Small tables with named rows and columns. After each table, cells are looked up by row and column.

lelopeb =
       fof  meza  posupa  karu  ziviron  pizavo
lovi   180   232     173   132      149     184
zari   163    86     172   224      203     156
zam    165   103     172   214      197     160
litab  166   119     172   205      192     162
tol    180   232     173   132      149     184
nor    153    18     170   243      214     142
saru   166   120     172   205      192     162
fil    176   209     172   153      162     179
dupi   153    18     170   243      214     142
gudes  166   135     172   196      188     164
duz    169   152     172   186      182     167
puz    164    92     172   220      201     158
zupa   178   219     172   147      158     181

meza of duz: 152
ziviron of zam: 197
karu of lovi: 132
karu of nor: 243
fof of nor: 153
pizavo of zupa: 181
meza of zari: 86
ziviron of duz: 182
fof of zari: 163
karu of zupa: 147
pizavo of litab: 162
meza of gudes: 135
fof of saru: 166

vez =
	birura	rak	ren	laf	sute
sipoba	56.61	83.47	65.69	74.82	73.71
kog	73.67	65.89	77.19	60.28	44.96
lapok	75.60	67.79	85.99	51.38	17.49
lafas	67.25	71.05	70.23	67.52	63.01
fif	72.47	70.95	82.95	58.56	31.63
dus	63.82	80.47	74.62	85.49	82.16
lufevon	64.66	82.16	80.89	75.53	56.27
minuf	64.27	78.36	72.55	83.70	83.06
talusos	68.84	72.89	76.72	66.89	52.53
tubuv	63.28	80.93	74.26	85.11	81.70
ler	68.23	67.36	67.05	64.21	63.69
voti	65.63	71.90	68.54	64.89	60.20

What is the birura of kog in vez? 73.67
What is the rak of sipoba in vez? 83.47
What is the birura of minuf in vez? 64.27
What is the ren of ler in vez? 67.05
What is the rak of lufevon in vez? 82.16
What is the laf of tubuv in vez? 85.11

kapoku:
,nizag,dorabug,nup
simovu,118,193,115
nepa,58,231,120
vamobe,100,120,132
mup,100,123,132
duga,104,203,111
lukabet,51,163,61
vivi,111,121,115
mes,18,114,117
bavip,104,68,36
num,121,98,51

What is the nup of duga in kapoku? 111
What is the nup of num in kapoku? 51
What is the dorabug of simovu in kapoku? 193
What is the nizag of vivi in kapoku? 111
What is the dorabug of num in kapoku? 98
What is the nup of vamobe in kapoku? 132
What is the nup of simovu in kapoku? 115
What is the nup of mes in kapoku? 117
What is the dorabug of mup in kapoku? 123
What is the dorabug of vivi in kapoku? 121
What is the dorabug of mes in kapoku? 114
What is the nup of lukabet in kapoku? 61
What is the nup of bavip in kapoku? 36
What is the nizag of mup in kapoku? 100
What is the nup of nepa in kapoku? 120

fanen:
           nav  dekoluv   zofe    kal  punefum
buse     67.22    29.46  76.78  71.82    69.46
dizetav  70.05    33.95  57.61  52.28    54.11
nasu     61.76    20.85  62.11  57.10    61.92
fumam    24.11    49.47  79.78  81.65    44.37

nav of buse = 67.22
punefum of dizetav = 54.11
zofe of nasu = 62.11
kal of dizetav = 52.28
zofe of dizetav = 57.61
nav of nasu = 61.76
punefum of fumam = 44.37
dekoluv of buse = 29.46
punefum of nasu = 61.92
nav of dizetav = 70.05
zofe of fumam = 79.78
kal of nasu = 57.10
kal of buse = 71.82
kal of fumam = 81.65
dekoluv of dizetav = 33.95
dekoluv of nasu = 20.85
zofe of buse = 76.78
Which row has the largest zofe? fumam

lak:
fields: kavonek, vumip, nuz, led, lokiza
kug: [4238, 7458, 2825, 6936, 8260]
zelugu: [4916, 7967, 3310, 6367, 7728]
gavov: [4572, 7737, 2960, 6717, 8028]
kekulaf: [1056, 179, 7061, 3977, 4844]
taradag: [421, 1425, 4952, 6211, 7453]
fev: [6054, 8829, 2873, 5968, 6789]
vekit: [4800, 7941, 2897, 6645, 7883]
labu: [4775, 7926, 2864, 6674, 7905]
zanat: [4506, 7670, 3008, 6721, 8062]
mil: [496, 1362, 5214, 5989, 7252]
tirese: [4831, 7968, 2896, 6630, 7860]

What is the led of zelugu in lak?
6367
What is the kavonek of zelugu in lak?
4916
What is the vumip of kug in lak?
7458
What is the led of tirese in lak?
6630
What is the lokiza of kug in lak?
8260
What is the nuz of fev in lak?
2873

siv =
	gat	ver	lukovik	sono	pegup	zal
megote	96	87	154	123	99	67
suluvi	41	99	66	60	61	161
zap	200	122	133	117	177	93
rikidun	14	98	53	66	37	178
fugebu	104	88	159	124	105	61
bazak	97	90	149	127	98	74
der	233	134	130	141	195	105
kag	219	128	133	130	188	98
tuf	208	126	129	123	181	100
kipa	217	130	127	129	186	105

ver of der is 134
gat of kipa is 217
sono of kag is 130
zal of der is 105
ver of kag is 128
lukovik of megote is 154
gat of tuf is 208
gat of megote is 96
sono of suluvi is 60
pegup of kag is 188
gat of der is 233
pegup of zap is 177
zal of tuf is 100
gat of rikidun is 14
zal of megote is 67
lukovik of kag is 133
pegup of suluvi is 61
sono of bazak is 127
gat of kag is 219
Which row has the largest pegup? der

gis =
         deson   zat   nom   pof  fifonat  sugi
guzepu     0.3   0.1  -0.1  -0.4      0.2  -0.3
rogager   -0.4   0.4   0.5   0.2     -0.6  -0.3
dudok      0.1  -0.1  -0.2  -0.3      0.4  -0.1
mig       -0.4   0.2   0.1   0.3      0.1   0.3
pugov     -0.3   0.4   0.2   0.2     -0.1  -0.1
kaneg     -0.6   0.2   0.9   0.7     -1.0   0.3
bimum      0.5  -0.5   0.7  -0.3     -0.2   0.1
difidu     0.4   0.1  -0.8  -0.2      0.4  -0.7
reb        0.0   0.4  -0.1   0.1      0.7   0.2

pugov, fifonat: -0.1
bimum, zat: -0.5
bimum, fifonat: -0.2
difidu, fifonat: 0.4
dudok, deson: 0.1
difidu, pof: -0.2
mig, pof: 0.3
kaneg, zat: 0.2

Table lezi
|  | volefab | toka | daz | bedu | nisemo | zovigo | loka |
|---|---|---|---|---|---|---|---|
| bufifal | 128 | 129 | 155 | 187 | 124 | 119 | 179 |
| kepim | 180 | 197 | 170 | 118 | 105 | 91 | 206 |
| dise | 167 | 118 | 167 | 173 | 76 | 73 | 220 |
| latezer | 89 | 69 | 112 | 228 | 172 | 171 | 143 |
| guf | 147 | 143 | 118 | 142 | 214 | 233 | 56 |
| dusip | 120 | 118 | 101 | 165 | 169 | 162 | 122 |
| zup | 96 | 93 | 165 | 197 | 195 | 200 | 97 |
| kopidib | 211 | 183 | 79 | 78 | 122 | 135 | 153 |

latezer, volefab => 89
kepim, toka => 197
kepim, loka => 206
dusip, bedu => 165
dusip, toka => 118
dise, volefab => 167
kepim, bedu => 118
bufifal, loka => 179
kopidib, nisemo => 122
bufifal, daz => 155
zup, loka => 97
guf, bedu => 142
kepim, zovigo => 91

zut =
|  | gor | zovupoz | mobuzu | dalazaf | kap |
|---|---|---|---|---|---|
| gur | -15937 | 32156 | 38120 | -43170 | -30730 |
| laraze | 3164 | -9851 | -747 | -13447 | -50239 |
| tuk | -37683 | 10028 | -4328 | -36774 | -15074 |
| vakip | -35528 | 62711 | 79110 | -57974 | -1225 |
| sipiv | 6082 | -27056 | -23977 | -4246 | -57003 |
| fuz | -51481 | -28021 | -31958 | -28917 | 25659 |
| zaz | -3229 | -54934 | -31470 | -263 | -15215 |

gur, dalazaf: -43170
zaz, kap: -15215
fuz, zovupoz: -28021
laraze, mobuzu: -747
fuz, gor: -51481
zaz, zovupoz: -54934
laraze, kap: -50239
gur, gor: -15937
vakip, zovupoz: 62711
laraze, dalazaf: -13447
sipiv, gor: 6082
sipiv, kap: -57003

num:
            bap     non  fotevot   rilub     nim     kog  vuvupa     fop     fab
netu     18.665  46.715   19.054  38.644  68.713  42.664  40.807  30.036  29.013
zegi     21.325  45.967   21.994  38.804  66.082  42.803  40.579  31.118  30.741
pemoda   71.164  43.386   69.488  66.831  30.159  44.755  44.495  73.572  33.817
zel      31.070  40.030   30.361  23.340  55.074  41.873  40.791  25.620  55.549
davudu   51.117  38.143   49.814  32.326  39.745  42.630  41.916  40.895  59.448
zifusi   72.887  39.720   70.630  54.224  26.240  43.997  44.188  66.031  49.618
negik    19.287  42.371   19.317  23.169  64.893  41.791  40.121  19.900  47.357
zozudol  65.134  38.219   63.270  43.230  30.250  43.359  43.126  54.848  56.820
gugun    28.079  47.753   28.066  49.384  63.158  43.323  41.862  41.772  23.292
nepoza   62.642  41.340   60.028  50.617  34.957  43.492  44.246  59.333  46.456
dere     20.135  47.226   20.332  41.288  68.199  42.784  41.145  32.618  26.995
goso     75.259  41.063   73.158  61.246  25.594  44.451  44.509  71.788  43.190
pitu     57.677  46.000   56.646  66.006  41.449  44.577  43.862  66.724  25.160
puvages  47.194  47.114   46.560  61.926  49.524  44.235  43.238  59.105  22.408

zifusi, non: 39.720
zozudol, non: 38.219
pitu, fop: 66.724
gugun, kog: 43.323
puvages, non: 47.114
netu, fotevot: 19.054
negik, nim: 64.893
zifusi, fab: 49.618
nepoza, vuvupa: 44.246
dere, fotevot: 20.332
nepoza, nim: 34.957
nepoza, bap: 62.642
nepoza, fab: 46.456
puvages, bap: 47.194
pitu, bap: 57.677
davudu, fab: 59.448
dere, vuvupa: 41.145
netu, non: 46.715
pemoda, kog: 44.755
Row with the largest rilub: pemoda

